A small network was trained on invented records. Each row is its activation on one of them, seen along a few directions.
After each row come some of the record's fields: Nozo, Kidib, Menan, Zugu, Rap, Vodi.
Not every record has every field; a missing one is left out.
Other fields move the rows too, some of them a lot.
Strong random noise was added to every row along 2 fixed directions; ignore it. To show where, here is one row again and again, with new noise each time:
[ 506  114 -209  198  130  117  287   80   99   17 -509  151 -228  473
  271 -562  141 -170  223  415]
[  -3  302 -206   69 -185  197  218 -174   86   -7   50   59   23  243
  186 -205  151   60   42  -45]
[ 254  187 -175  105   -4  152  249    1   38   37 -201   95 -127  314
  177 -369   96  -76  138  106]
[-130  460 -382  198 -384  242  221 -494  383 -188   20   94  210  429
  448 -205  424  227  -24  285]

[ 130 -196  -20  118   95   11   64  -24  -13  -57 -238    7   30  105
  155  -81   69  -46   76  369] => <Nozo:w4 Kidib:y1 Menan:n1>
[-328 -232  -50  127  -29  -27  -83 -335  119 -381  163 -123  250 -113
  139  169  257   93  -39  347] => <Nozo:w5 Kidib:y2 Menan:n1 Zugu:u2 Rap:p1 Vodi:z1>
[ 171 -212  397 -267  220 -240 -175  605 -455  547  -23   18 -281 -336
 -493  252 -654 -275   -8 -671] => <Nozo:w1 Kidib:y1 Menan:n2 Zugu:u2>
[ 175  -94 -150  204   85  156  106 -223  153 -412 -144  -64   31  162
  229 -336  335   19  112  544] => <Nozo:w6 Kidib:y1 Menan:n3 Zugu:u2 Rap:p2 Vodi:z1>
[  87  106  126 -103   25 -158 -177  193   13  227 -104   63 -107  -84
 -142  134 -192   23  -63 -165] => <Nozo:w6 Kidib:y2 Menan:n2 Zugu:u2 Rap:p3 Vodi:z3>
[ 140  162  -91   34  -38   26   92   -3   19   65  -76   79 -127  158
   49 -222    5  -95   58  -45] => <Nozo:w1 Kidib:y3 Menan:n2 Zugu:u2>
[ 372  126  -28  122  -64 -197 -102   89  283  281 -656  250  -48  398
  256  -57  -54  -58  -33  488] => <Nozo:w4 Kidib:y1 Menan:n2>
[ 209   14  -67   58   64  -58  -30   51  169  -66 -248   36  -80  140
   51 -153   77  -35  -22  298] => <Nozo:w5 Kidib:y1 Menan:n2 Zugu:u2 Rap:p2 Vodi:z1>
[-380  263  -43  -75 -361   14 -117 -176  120   64  344    8  294  -51
  -22  301   40  282 -243 -237] => <Nozo:w1 Kidib:y2 Menan:n2 Zugu:u1>
[ 607 -639  206  101  676 -147   77  529 -302  -20 -551  -35 -431  -54
 -137 -343 -223 -487  321  350] => <Nozo:w6 Kidib:y2 Menan:n1 Zugu:u3 Rap:p1 Vodi:z1>
[   0  300  148 -230 -141  223   52  181 -226  198  379  -54  -58 -182
 -259   42 -223   69  -17 -768] => <Nozo:w4 Kidib:y2 Menan:n3>
[ 204  179  -63   86  -69   94   90   29  140   85 -231   86    5  243
  164 -119   31   33   28  140] => <Nozo:w2 Kidib:y2>
[ 205  -26  -28   -1  140   99  185  243  -80   82 -168   -2 -118  100
  -50 -143  -31    0   82    8] => <Nozo:w4 Kidib:y1 Menan:n3>
[   3  302 -121   76 -217   13  -14  -75  294   69 -111  102   85  216
  143   32   73  144 -114   94] => <Nozo:w1 Kidib:y2 Menan:n2 Zugu:u2>
[ 166 -107  259 -282  305  -45  -21  410 -519  229  180  -83 -374 -380
 -466  -98 -361 -245  151 -679] => <Nozo:w5 Kidib:y3 Menan:n3 Zugu:u2 Rap:p3 Vodi:z3>
[ 130 -371  253 -136  302    5   53  394 -494  204   66 -106 -175 -289
 -310   37 -360 -219  120 -372] => <Nozo:w4 Kidib:y1 Menan:n1>
[ 593  297  -68   87   36   23   99  290  213  241 -584  202 -225  441
  138 -358  -46  -69   75  249] => <Nozo:w4 Kidib:y2 Menan:n2>
[-191 -262  243 -165  127   55   13  198 -430   92  426 -175  -44 -455
 -347  241 -324 -108   23 -633] => <Nozo:w1 Kidib:y2 Menan:n1 Zugu:u3>
[ 199   44 -177   57   98   67  162  -12   20 -143  -68   15 -170  166
   43 -426  151 -132   95  146] => <Nozo:w5 Kidib:y3 Menan:n2 Zugu:u2 Rap:p2 Vodi:z1>
[-312  -41  -12    3 -174   66   -7 -241  -30  -70  238  -71  247  -96
   81  241   67  148  -81  -27] => <Nozo:w4 Kidib:y1 Menan:n1>
[  -8  153  115 -115  -35  -92 -122  175   -1  138   28   23  -34  -47
 -150  159 -134   33  -60 -268] => <Nozo:w6 Kidib:y2 Menan:n2 Zugu:u2 Rap:p1 Vodi:z2>
[-123   91   36   20 -166 -417 -362  -94  365  212 -395  201  139  142
  160  435  -11  138 -196  408] => <Nozo:w6 Kidib:y1 Menan:n2 Zugu:u2 Rap:p1 Vodi:z4>
[ 368  133  -73  128   23   78  120  110  149   90 -402  117  -76  319
  191 -241   33  -35   85  279] => <Nozo:w2 Kidib:y2>
[ 152  221  -95  100 -121  110   89  -39  190   48 -200   84   48  260
  199 -101   82   78    8  163] => <Nozo:w2 Kidib:y2>
[ 161  178  -26   37  -76   97   81   64   76  123 -145   68    0  171
   96  -70  -26   33   15   -2] => <Nozo:w2 Kidib:y2>
[ -70  227   14  -52 -179  134   54    9   -5  136  149    5   82   10
  -12  102  -74  111  -53 -304] => <Nozo:w2 Kidib:y2>
[-333  -65   43  -48 -126  150   43 -142 -158  -59  426 -129  208 -229
  -53  230  -19  113  -54 -304] => <Nozo:w4 Kidib:y2 Menan:n1>
[ -89 -251  -34  158   73 -220 -185 -259  203 -187 -311   19  126   14
  243  156  200   77   -8  678] => <Nozo:w6 Kidib:y1 Menan:n1 Zugu:u2 Rap:p3 Vodi:z3>
[-375  520 -301   53 -489  280  184 -487  239 -109  378   20  267  209
  264    6  297  292 -105 -172] => <Nozo:w2 Kidib:y3>
[-458 -114   17    9 -141 -171 -233 -407  197 -166  116  -57  264 -218
  139  456  142  185 -147  225] => <Nozo:w5 Kidib:y1 Menan:n1 Zugu:u3 Rap:p3 Vodi:z3>
[-418   21    2  -24 -288  -71 -182 -292  115  -55  339  -32  302 -171
    9  358   22  152 -228  -98] => <Nozo:w6 Kidib:y2 Menan:n2 Zugu:u2 Rap:p2 Vodi:z1>
[-694  540 -140 -184 -557  165   25 -350   41   82  803  -48  263 -157
 -102  352   22  317 -264 -818] => <Nozo:w1 Kidib:y3 Menan:n2 Zugu:u2>
[ 378 -505  116  154  487 -185  -15  222  -36 -164 -549  -12 -210   39
   79 -177    1 -323  235  587] => <Nozo:w5 Kidib:y2 Menan:n1 Zugu:u3 Rap:p1 Vodi:z2>
[ 295  108  -74   14   94  152  264  176 -153  138 -122   61 -231  177
    7 -368  -59 -164  174 -149] => <Nozo:w2 Kidib:y3>
[ 127 -441    1  159  289  -22   38  -40  -25 -315 -156  -96  -39  -60
   87 -168  119 -182  132  489] => <Nozo:w5 Kidib:y2 Menan:n1 Zugu:u3 Rap:p2 Vodi:z1>
[ 702 -138  115   -3  376 -155    0  588 -137  274 -640  132 -374  218
 -132 -368 -228 -262  148  251] => <Nozo:w1 Kidib:y1 Menan:n2 Zugu:u1>
[ 529   -5  -57   78  246  236  249  247    7 -113 -293   31 -292  219
   15 -504   88  -84  235  162] => <Nozo:w1 Kidib:y2 Menan:n3 Zugu:u2>
[ 234  501 -208  189 -315  -72  -45 -161  642  109 -523  265   49  529
  407  -85  167  135 -121  491] => <Nozo:w1 Kidib:y2 Menan:n2 Zugu:u3>
[ 420 -312   -4   68  398   92  289  280 -345   19 -237  -12 -324   80
  -37 -479  -88 -354  307   84] => <Nozo:w4 Kidib:y3 Menan:n1>
[-306  -75   31 -148   32  244  147  -37 -208 -166  576 -220   50 -352
 -232   90    0  118  -25 -510] => <Nozo:w6 Kidib:y1 Menan:n3 Zugu:u3 Rap:p2 Vodi:z1>
[ 247 -144  101  -77  268  -60   69  316 -316  124  -47   -1 -332  -82
 -235 -244 -218 -308  161 -269] => <Nozo:w6 Kidib:y3 Menan:n2 Zugu:u2 Rap:p1 Vodi:z1>
[ 698   59   65   27  245  -70   92  571  -21  407 -653  192 -367  313
  -46 -336 -278 -242  132  100] => <Nozo:w4 Kidib:y2 Menan:n2>
[-182  224   67 -133 -217  197   13  -96 -116   12  369  -83  117 -142
  -85  141  -25  167  -51 -445] => <Nozo:w4 Kidib:y1 Menan:n3>
[ 246   69   44 -113  151  272  279  233 -404   60  193  -65 -285  -57
 -207 -386 -131 -185  225 -524] => <Nozo:w4 Kidib:y3 Menan:n3>
[-125  429 -252  174 -408  173   68 -411  462 -115  -52   93  302  359
  418   16  332  304 -116  316] => <Nozo:w2 Kidib:y2>
[  84 -103  139  -25  101 -333 -228  187  138  238 -365  127  -94  -20
  -44  255 -205 -109  -60  133] => <Nozo:w5 Kidib:y2 Menan:n2 Zugu:u3 Rap:p1 Vodi:z3>
[-225 -239   35   67   53   47  -60 -287  -25 -428  157 -157  173 -155
   74   85  259   98   63  247] => <Nozo:w5 Kidib:y1 Menan:n3 Zugu:u2 Rap:p1 Vodi:z2>
[-172 -186  300 -276   67 -158 -161  357 -382  357  358  -70  -75 -474
 -482  369 -510 -143 -138 -759] => <Nozo:w6 Kidib:y2 Menan:n2 Zugu:u2 Rap:p2 Vodi:z1>

Which values does each new row have?
[  -8 -216    6  122  103 -218 -153 -160  195  -97 -359   34   33    1
  201  149  104   10    6  550] => <Nozo:w6 Kidib:y1 Menan:n1 Zugu:u3 Rap:p3 Vodi:z3>
[  99   21  209 -193   79  -71  -58  443 -267  383   81   12 -177 -190
 -361  132 -414  -98  -42 -588] => <Nozo:w1 Kidib:y2 Menan:n2 Zugu:u2>
[-118  444 -243   77 -335  134  115 -336  288  -65  106   75   64  237
  232 -109  197  114  -54  -44] => <Nozo:w1 Kidib:y3 Menan:n2 Zugu:u3>
[   9 -167    7   75   55   83   79  -35  -68  -69   -2  -43   76  -15
   81  -14   29  -20   52  121] => <Nozo:w4 Kidib:y2 Menan:n1>
[ 388  -28  -59   -2  272  182  266  154 -188 -147  -21  -59 -354   32
  -93 -598   32 -269  247  -79] => <Nozo:w5 Kidib:y3 Menan:n3 Zugu:u3 Rap:p2 Vodi:z1>
[ 160  234 -134  -12  -41   69  129   69  -10   70  -37   81 -119  212
   -1 -308   55  -21   36  -55] => <Nozo:w1 Kidib:y3 Menan:n2 Zugu:u1>
[-524   85  -80   10 -348  114  -27 -443   86 -151  410  -93  400  -96
  150  353  176  290 -168  -55] => <Nozo:w4 Kidib:y1 Menan:n1>
[ 166  248   55 -109  -87  -16    5  292  -19  391 -122  101 -104  101
 -117   53 -257   10  -69 -319] => <Nozo:w4 Kidib:y1 Menan:n2>
[-149  401 -112   52 -424  -56 -106 -195  386  230  -94  178  242  253
  238  251   26  221 -232   69] => <Nozo:w4 Kidib:y2 Menan:n2>
[ -58   98  105  -77 -102  -38 -113   72  -53  157  122    8   32 -103
 -122  169 -169   32  -84 -291] => <Nozo:w1 Kidib:y2 Menan:n2 Zugu:u2>
[ 293  168  136 -142   12  -95  -30  435 -105  491 -246  129 -204   76
 -181   35 -365  -85  -37 -322] => <Nozo:w4 Kidib:y1 Menan:n2>
[-212  184   56  -68 -249 -121 -159   -6  116  261   94   80  130  -48
  -48  353 -171  104 -202 -258] => <Nozo:w1 Kidib:y2 Menan:n2 Zugu:u2>
[ 204 -183  123   35  149 -367 -275  120  172  166 -522  162  -90   43
   49  142 -116  -99  -19  437] => <Nozo:w5 Kidib:y2 Menan:n2 Zugu:u2 Rap:p3 Vodi:z3>
[ 167  349 -367  247 -188  213  277 -306  342 -153 -266  134   41  532
  451 -414  383   81   87  466] => <Nozo:w2 Kidib:y3>
[  41  347  -76  -92 -120   95  121   78  -35  167  140   56 -146   76
  -93 -148  -75  -13   -3 -423] => <Nozo:w1 Kidib:y3 Menan:n2 Zugu:u2>
[ -33 -196   12   89   77   59   56  -61  -38 -138   32  -75   44  -67
   55   13   27  -40   57  107] => <Nozo:w1 Kidib:y2 Menan:n1 Zugu:u3>
[-103   -1  -75  115  -55  278  121 -280   31 -371  225 -122  136  -28
  126 -118  269  130   76   92] => <Nozo:w1 Kidib:y2 Menan:n3 Zugu:u2>
[-192  639 -317  151 -579  122   10 -438  620   -7  -49  165  347  447
  433   98  327  401 -238  264] => <Nozo:w4 Kidib:y2 Menan:n2>
[ -35  659 -232   -1 -455   54   61 -190  336  239  -19  214   60  375
  211  -61   76  161 -143 -143] => <Nozo:w4 Kidib:y3 Menan:n2>
[ 303  -13   72   44   75 -214  -97  276  110  315 -463  178 -131  166
   20   12 -210 -137  -26  167] => <Nozo:w1 Kidib:y2 Menan:n2 Zugu:u2>
[  92 -529  111   30  366  -83  -13  129 -241 -186  -53 -143 -103 -219
 -132  -74  -49 -214  120  228] => <Nozo:w5 Kidib:y1 Menan:n1 Zugu:u2 Rap:p2 Vodi:z1>
[ 523  281   72  -24   -7 -133  -47  407  130  492 -546  252 -234  309
    9 -131 -283 -120  -10   -4] => <Nozo:w4 Kidib:y2 Menan:n2>
[ 123  -98 -117  218   75  236  146 -231   93 -420  -74  -70   67  133
  231 -301  339   51  156  446] => <Nozo:w1 Kidib:y2 Menan:n3 Zugu:u2>
[-282   89  140 -215 -167  -22 -113  143 -205  243  423  -43  113 -270
 -307  315 -243  118 -180 -613] => <Nozo:w1 Kidib:y2 Menan:n2 Zugu:u1>
